Each row has a name. Each question is about the rows just above it.

[103  99 100 170  92 142 171 168 178 102  97  90 160  92 100  96  97 151
 161 101 146 155 107  99 100  97] -> <69>
[166 162  88 156 154 150 158 154 158 166  81 143 150 153  89 158  94 148
 143  89 150 150 168  93  90  86] -> <39>
[150 150  96  96 149 128  95  93  91 150 152 157 112 152  94 156 169 120
 124  94 125 116 149  94  94 103] -> <83>
[126 122 108  99 113 161 101  98 150 125  92 106 162 112 108 118  96 163
  91 109 163 162 130 111 110 105] -> <30>
[150 152  92 164 154 105 164 163 122 151  96 151 107 154  92 154 112 104
 162  92 104 106 146  94  92  91] -> <27>
[175 172 105  91 163 168  93  90 133 174  94 154 152 163 105 168 109 160
  87 105 165 155 177 111 107 103] -> <59>
[ 88 116  87 163 107 153 165 160 177 120  85 101 166 107  87 112  89 160
 154  89 157 163 124  88  88  84] -> <31>
<83> without one entry, shuffled: [ 94 124 150  96  91 157 152  94 112  96 125  93 128 152 156  94 169 149
 120 150 150 103 149  94  95]. Gone:	[116]
Which entry of <39> is missing from [ 93 154 143 150 168 150 143 166  89  88  89  90 162 153 158 154 150 158
 150 156  81 166 158 148  86]?	[94]
Which entry of <59> is missing from [152 172 103 154 168 174  87  93 175 177 133 109  94 105 165 111 163  91
 168  90 105 105 107 160 163]?	[155]
Shuffled <27> with one entry gone: [107 154 162 164 104 152  92 104 146 154  94  91 150 106 163  96 154  92
 164 112 151  92  92 122 151], missing	[105]
<59> without one entry, shuffled: [ 93 109 172 105 107 165 168 154 174  87 155  90 163 175 105  91 163 177
 111 168 152 133 105 103  94]. Gone:	[160]
Shuffled <30> with one entry gone: [ 91 118 161 112 130 108 163 162 105 109  96  92 101 110 106  99 125 122
 162 108 111 163  98 150 126], missing	[113]
Which entry of <59> is missing from [107 175 163 133 165 154 109  87 111  93 172 105 163  91 160 105 105 155
 168 168 103 177 152 174  90]?	[94]

[148 138  99  87 139 123 167 152 147 122 115 160 140 126 166 118 125 145
 141] : <24>
[142 121  86 110 124 131 150 166 157 148 117 152 170 108 164 106 138 164
 138] : <51>
[142 121  86 110 124 131 150 166 157 148 117 176 170 108 164 106 138 164
 138] : <80>
Shuffled <24> with one entry gone: [140 141 122 138 160 148 139 145 152 125 166 115 167 126  99 147  87 118], missing	[123]
Shuffled <24> with one entry gone: [ 87 126  99 166 145 123 167 122 147 125 139 141 148 115 118 160 152 138], missing	[140]

[152 134 133 104 106 103 166 133 123 105 160 135] = <18>
[116 127  99 119 128 136 113 133 121 135 118 134] = <96>
[160 141 117  95 103 154 155 126 131  95 157 155] = <25>
Which entry of <96> is missing from [135 133 134 119 136 121 113 118 116  99 128]?	[127]
Shuffled <18> with one entry gone: [133 104 105 152 166 160 133 103 134 135 123], missing	[106]
Shuffled <96> with one entry gone: [ 99 127 135 128 136 119 133 118 121 134 113], missing	[116]
Which entry of <96> is missing from [116 121 134  99 135 127 118 133 113 128 119]?	[136]
Shuffled <96> with one entry gone: [116 136 113 133 121 128 134  99 135 127 119], missing	[118]
Shuffled <18> with one entry gone: [106 135 133 103 133 123 152 134 166 105 160], missing	[104]

[ 93 129 145 130]  <16>
[100 128 137 129]  <166>
[140 129 121 131]  <194>
[161 129 120 129]  <185>
[169 129 101 132]  <102>
[119 128 146 125]  <92>
[114 136 109 126]  <91>
[124 129 141 128]  <176>
[130 134 127 127]  <123>
[124 129 140 126]  <153>
[140 134 155 128]  <20>
<20> without one entry, shuffled: [155 140 134]. Gone:	[128]
Shuffled <176> with one entry gone: [124 128 141], missing	[129]
<16> without one entry, shuffled: [129 145  93]. Gone:	[130]

[110 156 133 116 126 118 124] -> <208>
[137 128 154 129 120 131 127] -> <196>
[125 154 141 136 115 129 142] -> <130>
[113 139 138 139 117 126 139] -> <77>
[105 122 132 114 146 140 156] -> <52>
[116  94 107 122 120 126 168] -> <17>
[119 130 114 125 156 134 111] -> <128>
[114 120 134 131 118 119 139] -> <26>
[140 107 145 130 106 139 136] -> <180>
[135 115 161 132 124 123 136] -> <164>
[132 159  89 117 145 138 106] -> <129>
Which entry of <26> is missing from [118 134 131 139 119 114]?	[120]
Which entry of <208> is missing from [156 118 133 116 126 124]?	[110]
Shuffled <196> with one entry gone: [137 128 129 120 154 131], missing	[127]
Which entry of <196> is missing from [154 127 120 129 137 131]?	[128]
<26> without one entry, shuffled: [139 131 119 118 120 114]. Gone:	[134]
<77> without one entry, shuffled: [139 113 139 139 126 117]. Gone:	[138]
Which entry of <129> is missing from [ 89 117 145 138 106 159]?	[132]

[166 116 104 115] : <103>
[177 178 126 142] : <3>
[ 96 146  95 160] : <21>
Which entry of <103> is missing from [104 115 166]?	[116]
<21> without one entry, shuffled: [ 96 160  95]. Gone:	[146]
Which entry of <103> is missing from [104 166 115]?	[116]
Shuffled <21> with one entry gone: [ 95  96 160], missing	[146]
Which entry of <3> is missing from [126 177 142]?	[178]
Which entry of <103> is missing from [116 104 166]?	[115]

[137 134 130 123 139 130 128 138 130 126 134 131 135 130 132 135 139 126
 131 127 129 130 128 150] : <81>
[137 131 130 123 135 130 128 138 130 126 134 131 135 130 132 134 138 126
 121 127 129 130 129 148] : <32>
[137 131 130 123 135 130 128 138 130 126 134 131 135 130 132 135 149 126
 120 127 129 130 128 150] : <114>
Whose row is [137 131 130 123 135 130 128 138 130 126 134 131 135 130 132 134 138 126
 121 127 129 130 129 148]?	<32>
Shuffled <81> with one entry gone: [123 132 134 131 135 129 139 150 126 135 126 131 134 130 137 127 128 130
 130 139 130 128 130], missing	[138]
<114> without one entry, shuffled: [134 130 137 130 131 149 123 129 130 130 127 132 135 128 126 138 131 150
 135 126 130 128 135]. Gone:	[120]
<81> without one entry, shuffled: [123 128 129 135 126 134 130 127 150 130 137 130 138 128 130 139 139 131
 134 135 130 126 131]. Gone:	[132]
Whose row is [137 134 130 123 139 130 128 138 130 126 134 131 135 130 132 135 139 126
 131 127 129 130 128 150]?	<81>

[102 105 141 144 105 128 151 102 126 124  89 141 166 161  92 161 163 159
  94 115 112 163 118 113 165] : <105>
[102 105 141 144 105 128 151 102 126 124 154 141 166 161  92 153 103 151
 178  96 151 102  99  94 136] : <58>
[120 163 163 165  94 103 165 122 103 108 134 164 102 149 110 161 163 159
  94 115  92 163 118 113 160] : <29>
<58> without one entry, shuffled: [105 103  92 126 154 128 151 178 141 141  94  96 102 144 151 102 161 124
  99 102 151 166 136 105]. Gone:	[153]
Shuffled <105> with one entry gone: [163 115 151 163 141 161 165 105 102  92 128 126 144  89 141 161 124 159
  94 118 166 102 105 112], missing	[113]
Which entry of <29> is missing from [159 163 163 102 113 165 163 110  92  94 118 103 164 165 163  94 161 160
 149 134 120 122 103 108]?	[115]
Shuffled <105> with one entry gone: [105 163 113 159  92 105  94  89 102 161 102 115 165 124 151 112 141 126
 128 161 141 118 163 144], missing	[166]
Shuffled <29> with one entry gone: [163 103 108 163  94 163 103 122 160 149 165  92 102  94 115 159 163 134
 161 118 113 120 110 165], missing	[164]

[144 148 127 136 129] = <33>
[128 149 148 140 127] = <101>
[159 135 127 140 164] = <10>
[128 131 132 132 129] = <23>
[130 133 130 134 131] = <135>
[128 131 137 145 127] = <82>
[132 131 130 142 142] = <188>
[128 137 127 131 129] = <126>
[128 139 127 132 129] = <66>
[144 148 127 136 152] = <204>
[128 131 135 138 129] = <56>
<10> without one entry, shuffled: [164 127 140 159]. Gone:	[135]
<101> without one entry, shuffled: [140 128 127 149]. Gone:	[148]
Which entry of <188> is missing from [142 131 142 130]?	[132]
Shuffled <126> with one entry gone: [128 137 129 127], missing	[131]
<23> without one entry, shuffled: [132 129 131 132]. Gone:	[128]
Shuffled <10> with one entry gone: [159 140 164 127], missing	[135]
Shuffled <82> with one entry gone: [128 127 145 131], missing	[137]

[126 109 121 140 140 104 142 162 141 128 153 135 145 104 147 124 144 146
 126 116 152 127 128 154 151 141] = <65>
[165 143 130 130 124 131 157 131 130 151 117 116 138 126 125 129 142 132
 154 162 119 133 116 136 129 135] = <43>
[119 151 113 119 141 157 109 104 143 111 137 150 125 172 122 149 115 114
 124 126 126 130 156  92 119 124] = <99>
[160 161 136 126 123 139 147 133 132 145 118 120 134 137 120 133 137 126
 150 161 115 134 123 121 132 131] = <115>
[135 113 117 133 145 108 152 161 131 130 141 133 146 110 144 126 138 141
 136 122 146 121 124 161 136 139] = <42>
[162 147 133 129 122 137 151 136 131 149 116 117 135 132 122 131 138 129
 152 161 116 134 119 127 127 132] = <75>
Shuffled <99> with one entry gone: [104 126 124 109 119 130 124 115 143 156 172 150 125 141 126 149 111 157
 119 119 137 113 122  92 151], missing	[114]
Shuffled <65> with one entry gone: [154 124 146 104 151 141 126 127 144 142 145 116 147 128 126 121 109 104
 140 162 152 140 135 141 128], missing	[153]
<43> without one entry, shuffled: [138 116 124 157 154 143 130 117 131 132 151 162 165 135 130 119 129 130
 125 129 126 116 131 142 136]. Gone:	[133]
Which row holds [126 109 121 140 140 104 142 162 141 128 153 135 145 104 147 124 144 146
 126 116 152 127 128 154 151 141]?	<65>
Shuffled <115> with one entry gone: [136 147 120 133 150 126 161 145 137 120 137 131 134 123 134 123 126 132
 161 118 139 133 132 115 121], missing	[160]
Which entry of <65> is missing from [144 153 154 162 109 128 126 145 126 141 104 121 127 104 146 128 141 140
 116 151 135 140 152 124 147]?	[142]

[163 132 131  95 105 124 131  95 145] = <15>
[124 124 156 138 178 156 144 161 157] = <100>
[178 140 131  95  94 124 131  95 145] = <5>
Shuffled <100> with one entry gone: [124 156 178 124 161 156 138 144], missing	[157]
<100> without one entry, shuffled: [161 156 178 157 144 124 156 124]. Gone:	[138]
<100> without one entry, shuffled: [156 161 124 156 157 144 138 124]. Gone:	[178]

[134 143 108  96 108 116 137 130 136] : <53>
[134 143 108  96 110 136 137 130 153] : <104>
[115 143 108 131 110 116 137 130 141] : <44>
Which entry of <53> is missing from [116 130 143 108 108 134 136  96]?	[137]
Shuffled <104> with one entry gone: [134 108 153 136 143  96 130 137], missing	[110]
Which entry of <44> is missing from [137 131 116 110 108 143 115 141]?	[130]
Shuffled <44> with one entry gone: [131 143 115 108 110 137 141 130], missing	[116]
Shuffled <104> with one entry gone: [153 134  96 110 143 130 108 136], missing	[137]
<53> without one entry, shuffled: [108 143 108 130  96 134 137 116]. Gone:	[136]

[139 130 130 140] -> <48>
[147 148 130 106] -> <88>
[166  92 124  89] -> <22>
[166  92 124 142] -> <97>
[139 136 141 126] -> <133>
[139 136 106 122] -> <120>
[100 139 150 155] -> <187>
[120 124 112 123] -> <168>
[158 142  88  85] -> <175>
[166 165 166 118] -> <72>
[ 97 142 143 142] -> <183>
Shuffled <120> with one entry gone: [136 139 122], missing	[106]
<133> without one entry, shuffled: [126 141 139]. Gone:	[136]
<175> without one entry, shuffled: [158  88 142]. Gone:	[85]
Which entry of <120> is missing from [139 122 106]?	[136]
Shuffled <48> with one entry gone: [140 130 130], missing	[139]
Shuffled <168> with one entry gone: [112 123 120], missing	[124]

[129 111 159 151 129 144 141 149 165  88 144] = <62>
[134 126 153 125 132 151 144 136 154 118 152] = <142>
[134 128 150 124 132 149 143 135 150 121 153] = <94>
[149 149  97 171 133 117 132 139  78 148 172] = <160>
[116 156 160  95 144 137 129 111 127 162  79] = <143>
[136 130 144 124 132 147 142 134 145 127 154] = <151>
[128 111 159 151 129 143 140 148 163  89 142] = <163>
[116 155 161  95 144 138 129 111 128 161  79] = <37>
<142> without one entry, shuffled: [125 144 134 154 151 132 126 153 136 118]. Gone:	[152]
<160> without one entry, shuffled: [148 139 133 149 149 132 172  78  97 117]. Gone:	[171]

